These are the activations of a small neural network, seen along a few directions. Each row is one input.
In each table, some parts of the input vary, and every possible input appears once, in random order.
A made-up example of a description, with smaller parts first: one of 6 places along a line, together with either a single point or one of 11 places around a ring or (one of 3 separate values, together with one of 5 places around a ring).
Shared parts are said once, and a part with two or three values counts as separate values.
In the rows, 128 means zero.

Other details of the inputs vary at random and push rows far along two fixed directions, the same in every table; ignore that.

A family of inputs:
x1: [161 147 114 181 148 134 121 124  92 122 145 145 152 118 117]
x2: [123 108 144 109 126 124 122 138 145 112 121 108 131 139 138]
x3: [130 114 144 109 123 124 127 144 138 118 122 107 121 139 133]
x4: [150  74 136 146 112 122 135 123 134 127 119 151 124 126 135]
x5: [119 101 130 102 120 134 134 124 141 136 126 134 120 120 135]
x6: [118  97 148 105 128 130 133 140 144 119 115 111 132 127 137]
x7: [125 178 117 141 152 138 106 123 106 124 140 122 152 125 117]
x8: [115  91 146 101 131 136 128 136 142 119 114 115 134 122 133]
x9: [156 147 117 179 145 138 114 117  95 123 145 149 160 116 121]
x10: [123 110 135  99 118 135 123 123 136 134 118 129 121 127 127]
x11: [135 227  90 184  93  85 162 112 114 168 140 157  60 149 107]
x12: [128 166 103 139 158 145 114 121 100 128 143 124 151 115 116]
x13: [122 103 152 103 127 126 122 143 145 114 127 108 134 134 142]
x14: [123 182 117 149 152 124 117 129 111 124 148 120 151 129 124]
x15: [130 104 144  99 122 125 127 140 139 125 114 111 122 132 129]
x16: [116 175 106 153 155 139 124 125 106 126 143 128 149 121 118]
x17: [147 127 121 179 161 146 118 130  99 109 142 140 175 108 127]
x18: [126 103 153  98 124 133 116 140 141 114 120 106 134 136 140]
x19: [118 100 131 100 130 138 121 127 140 124 118 124 133 127 127]
x20: [125 147 123 137  60  80 176 118 157 170 120 162  38 151 128]
x21: [151 142 118 180 154 132 118 125  98 119 151 150 164 114 127]
x22: [119 100 139 100 130 132 119 130 142 120 116 118 133 128 129]
x23: [121 179 120 161 151 128 123 137 113 113 145 111 149 133 128]
x24: [123 107 140 105 124 123 125 132 145 121 116 115 129 135 133]
x25: [123  98 132  96 119 142 125 119 138 136 119 129 123 121 133]
x26: [126 108 147  97 122 130 120 133 140 125 115 115 129 132 133]
x27: [134 152 109 140  51  79 186 114 149 181 114 166  18 152 119]
x28: [117  99 139  95 127 135 126 131 140 127 124 127 129 123 131]
x29: [117 162 102 149 154 145 125 121 109 129 142 129 149 116 123]
x30: [119  94 125 102 122 137 129 121 143 133 118 130 123 124 132]
Each input here is: one of 5 separate values, together with either a single point or one of 5 places along a line.
Changing only the choice among 5 separate values turns x20 into x8. The same change can be made to x28. Which row results?
> x16
Which other rows does x12 become when the place on the line of 5 takes its other values? List them by row number.
> x3, x11, x15, x27

A family of inputs:
x31: [135 158 117 145 145 128 119 122 106 130 133 135 144 120 111]
x32: [134 139 122 142 149 145 101 119 113 118 133 128 162 126 124]
x33: [127 143 130 149 135 129 127 127 120 125 144 136 139 124 136]
x34: [109 157 126 102 150 141 100 129 128 113 127  95 152 137 123]
x35: [141 149 137 139 136 124 119 135 115 124 139 124 136 127 129]
x36: [133  83 135 118  28  77 196 115 179 182  94 183  11 152 133]
x37: [122 102 142 115 170 148 109 148 118  98 125 103 177 114 124]
x38: [117 151 115 157 144 131 130 122 118 126 137 138 142 118 121]
x39: [107  61 170  43  76 115 145 142 183 140  97 113  74 143 150]
x40: [142  75 161  91 102 122 129 134 148 133 114 134 109 128 138]
x41: [102 164 115 108 147 132 111 128 129 125 139 110 142 132 125]
x42: [143 144 123 136 150 140  99 121 109 116 131 121 160 127 117]
x43: [126 138 113 146 148 149 125 123 112 124 138 131 148 113 129]
x44: [137 158 132 149 133 120 128 138 118 122 144 125 133 133 129]
x45: [122 132 120 140 145 130 128 129 128 120 139 126 147 124 136]
x46: [128 148 132 147 139 127 128 135 121 121 143 123 145 127 136]
x47: [132 103 141 116 158 151  98 140 120  92 124  95 177 126 128]
x48: [ 94  57 165  37 147 155 106 147 157 107 102  83 157 119 135]
x49: [103  50 162  31 150 168 103 145 150 107 106  80 160 112 140]
x50: [139 144 125 140 152 138 104 130 111 110 129 111 156 130 119]
x51: [125 145 118 154 150 143 109 118 115 113 135 123 161 125 128]
x52: [132 140 120 138 155 145 124 137 107 117 138 115 151 118 123]
x53: [142 194  95 178 113 111 152 118 103 155 140 146  87 135 112]
x54: [147 189  94 171 101 107 155 110 106 164 137 160  78 133 110]
x55: [142 189 111 178  95  99 149 112 118 159 146 169  88 140 124]
x56: [130 138 119 142 142 125 125 133 121 118 140 124 142 130 128]
x57: [130 128 119 135 144 137 113 118 120 126 140 142 153 121 127]
x58: [139 189  97 178 103  90 152 114 119 155 141 156  81 144 117]
x59: [137  97 126 119  94 129 147 119 138 150 116 151  93 125 131]
x60: [119  98 137 125  95 107 163 134 156 142 110 138  89 133 134]
x61: [128  67 152  93 110 119 140 139 151 130  99 124 105 126 129]
x62: [138 141 117 136 143 129 112 118 113 127 140 135 147 122 120]
x63: [126 106 137 121 162 153 101 135 125  96 122 100 182 124 136]
x64: [131 182  98 177 104 109 167 120 121 154 139 151  84 135 126]
x65: [121  21 155  84  65 109 166 124 186 144  97 150  68 136 154]
What is each input in this table made of?
> one of 5 separate values, together with either a single point or one of 6 places around a ring
Changing only the choice among 5 separate values turns x55 into x57. The same change can be made to x40. Which row results?
> x62
Which other rows does x51 become when the choice among 5 separate values takes its other values? List them by row number.
> x33, x38, x43, x65
List by row number the other rows that have the choice among 5 separate values in common with x36.
> x31, x37, x38, x48, x60, x61
